A small network was shown many inputs. Here are its activations along a few directions, one row for each input.
In each table, some parts of the input vary, and every possible input appears once, in random order.
Descriptions start from the smaller parts, as in this example, which fits no table here: one of 6 places along a line, together with either a single point or one of 11 places along a line or (one of 3 separate values, together with one of 8 places around a ring).
Shared parts are said once, and a part with two or three values counts as separate values.
In the rows, 128 means zero.

Other details of the inputs vary at random and push rows far along two fixed directions, the same in every table; ignore that.

Rows:
row 1: [120 134 149 125 142 141 137  88 117 154 159 160 117 159 129]
row 2: [124 111 133 123 100 117 104 152 130 114 108 126 106  89 140]
row 3: [116 106 120 120 120 143 126 128 147 135 116 127 128 110 113]
row 4: [110 133 148 128 158 165 153  80 117 162 158 159 132 175 116]
row 5: [122 121  77 176  13 170 141 134 232 142 154 153 163 100 199]
row 6: [151 123 124 153 138 116 125 137 130 102 166 102 154 140 175]
row 7: [181 117 122 141 180 108 154 109 107 113 188 126 156 174 158]
row 8: [165 123 141  94 184  76 108 140  82  92 126 114 106 140  88]
row 9: [108 155 103 168  65 173 163 117 170 165 116 148 132 103 139]
row 10: [134 129 124 102 104 100  86 165 141 102 103 131 102 109 112]
row 11: [111 128 113 134  60 123  87 164 166 106  93 100 115  74 124]
row 12: [126 121 146  84 184  81  92 168  74  96  88  87 124 129 101]
row 13: [116 168 139 151 158 154 164  81 103 166 152 126 135 166 117]
row 14: [141 122 146 119 179 119 140  89  92 139 158 139 118 157 114]
row 15: [111 136 101 110  67 115  99 180 172 124  80 132 110  84 121]
row 16: [109 125 143 123 148 153 138 101 122 147 142 152 126 160 117]
row 17: [117 129 157 126 155 126 119 105  95 134 148 115 118 141 126]
row 18: [130 133 140 118 168 123 142 126  91 127 110 131 136 143 117]
row 19: [155 125 138 102 134  86  90 174 100  81 100 111 103 105 111]
row 20: [141 135 137  77 174  65  95 176  84  96 100 121  99 138  96]
row 21: [119 130 114 130 131 152 159 103 142 160 118 139 149 133 112]
row 22: [ 80 109 114 140  55 159 103 152 180 131  94 107 131  74 133]
row 23: [ 97 106 111 140  55 159 115 158 177 127  90 128 125  70 140]
row 24: [152 101 146  77 177  70  89 157  82  95 118 111  99 121 105]
row 25: [142 154 135 201 155 180 195  45 132 163 226 139 180 196 182]
row 26: [109 114 128 137  99 160 128 134 146 136 111 132 130 105 134]
row 27: [130 140 107 125 113 125 138 135 145 141 111 129 125 111 109]
row 28: [122 151 155 173 147 188 190  35 109 186 189 170 137 175 143]
row 29: [104 114  90 128  63 142 127 154 191 140  76 127 140  73 121]
row 30: [113 132 130 105 140 126 127 132 126 139 105 143 132 141 114]
row 31: [144 152 138 125 166 118 147 126  86 134 125 131 119 147 115]
row 32: [178 111 123 137 149  97 122 160 113  86 152 112 143 133 177]
row 33: [133 123 160  98 176 101 113 118  85 124 148 143 104 160 115]
row 34: [ 99 147  80 169  35 177 164 111 215 175 112 149 139  84 130]
row 35: [158 117 126  93 139  79  90 167 113  88 103 109 106 106  96]
row 36: [135 142 146  98 188  80 108 153  67 103 113  92 111 140  98]
row 37: [119 122 121 116 110 123 119 163 133 120  79 122 132  97 126]
row 38: [156 106  90 158  80 131 144 139 189 119 152 122 155 110 180]
row 39: [141 123 101 153  84 143 145 122 181 123 165 143 154 133 188]
row 40: [135 168 147 181 141 188 196  37 115 175 184 168 140 182 129]
row 41: [138 143 141 119 147 119 124 112 112 125 142 148 112 158 108]
row 42: [118 122 129  90 139 101 107 161 120 115  89 131 124 126 108]
row 43: [117 128 156 128 156 125 119 105  95 133 147 115 117 141 126]
row 44: [158 102  93 145  77 106 103 189 167  82 121 108 140  84 190]
row 45: [128 104 137 105 164 117 123 130 109 119 123 121 122 134 102]
row 46: [125 160 149 156 150 157 153  69 107 151 166 129 132 167 117]
row 47: [ 96 118 135 129 115 151 113 130 136 133 117 108 131 113 123]
row 48: [112 131 142 113 161 114 122 134  97 123 106 104 137 137 109]
Description of these inputs: one of 2 separate values, together with one of 4 places along a line, together with either a single point or one of 5 places around a ring.
The inputs of row 13 and row 36 match in every part but the choice among 2 separate values. If row 3 is changed in the same way as row 13 into row 36, which row does it become?
Answer: row 45
The inputs of row 10 and row 41 match in every part but the choice among 2 separate values. If row 30 is changed in the same way as row 10 into row 41, which row does it become?
Answer: row 42
Which other rows does row 17 become when the choice among 2 separate values takes its other values? List them by row number.
Answer: row 43
Which other rows does row 27 become when the place on the ring of 5 takes its other values? List them by row number.
Answer: row 3, row 21, row 24, row 35
Which other rows does row 41 become when the place on the line of 4 takes its other values? List them by row number.
Answer: row 8, row 11, row 40

Rows:
row 49: [130 148 136 130 175 137 163 101 102 146 143 142 148 179 124]
row 50: [143 141 152 122 188 106 129 110  72 120 146 105 119 154 105]
row 51: [119 113 120 108 104 124 113 141 147 132 110 145 115 108 120]
row 52: [130 129 127 111 104 104  90 163 129 101  98 114  98  93 108]
row 53: [128 151 147 123 172 133 158  98  93 152 143 157 128 176 120]
row 54: [101 153  90 216  16 225 186  76 230 189 172 169 173 122 203]
row 55: [138 169 191 131 250 141 175  45  26 156 191 155 128 239 108]
row 56: [107 126 128 121 109 116  98 165 130 113  98 102 124  98 134]
row 57: [125 104 112 102 114 112 107 161 151 113 101 122 129 105 119]
row 58: [119 107 136 100 111 109  81 161 129 104 102 122 101  99 113]
row 59: [126  93 123 109 123 115 104 159 135 107 102 106 127  96 125]
row 60: [121 151  86 217  21 207 185  67 228 179 175 163 164 113 186]
row 61: [142 122 116  92 117  81  92 182 129  99  86 119  98  90 105]
row 62: [131 119 111 136 104 128 126 146 145 120 107 108 132  93 122]
row 63: [118 115 119 123 112 123 115 166 136 113  92 107 136  98 137]
row 64: [153  90 122 106 126  82  85 180 132  77 130 110 118 108 153]
row 65: [126 125 159 123 184 131 134  91  87 139 159 121 127 164 116]
row 66: [148 149 130 133 177 130 164  91 105 144 151 137 139 171 107]
The inputs of row 66 and row 49 match in every part but one. If row 52 is changed in the same way as row 66 into row 49, which row does it become?
Answer: row 55
What is each input in this table made of?
Answer: one of 3 separate values, together with either a single point or one of 5 places around a ring
List by row number the other rows that have the choice among 3 separate values in common with row 65.
Answer: row 51, row 57, row 58, row 59, row 64
Which other rows does row 51 become when the choice among 3 separate values takes its other values? List them by row number.
Answer: row 53, row 61
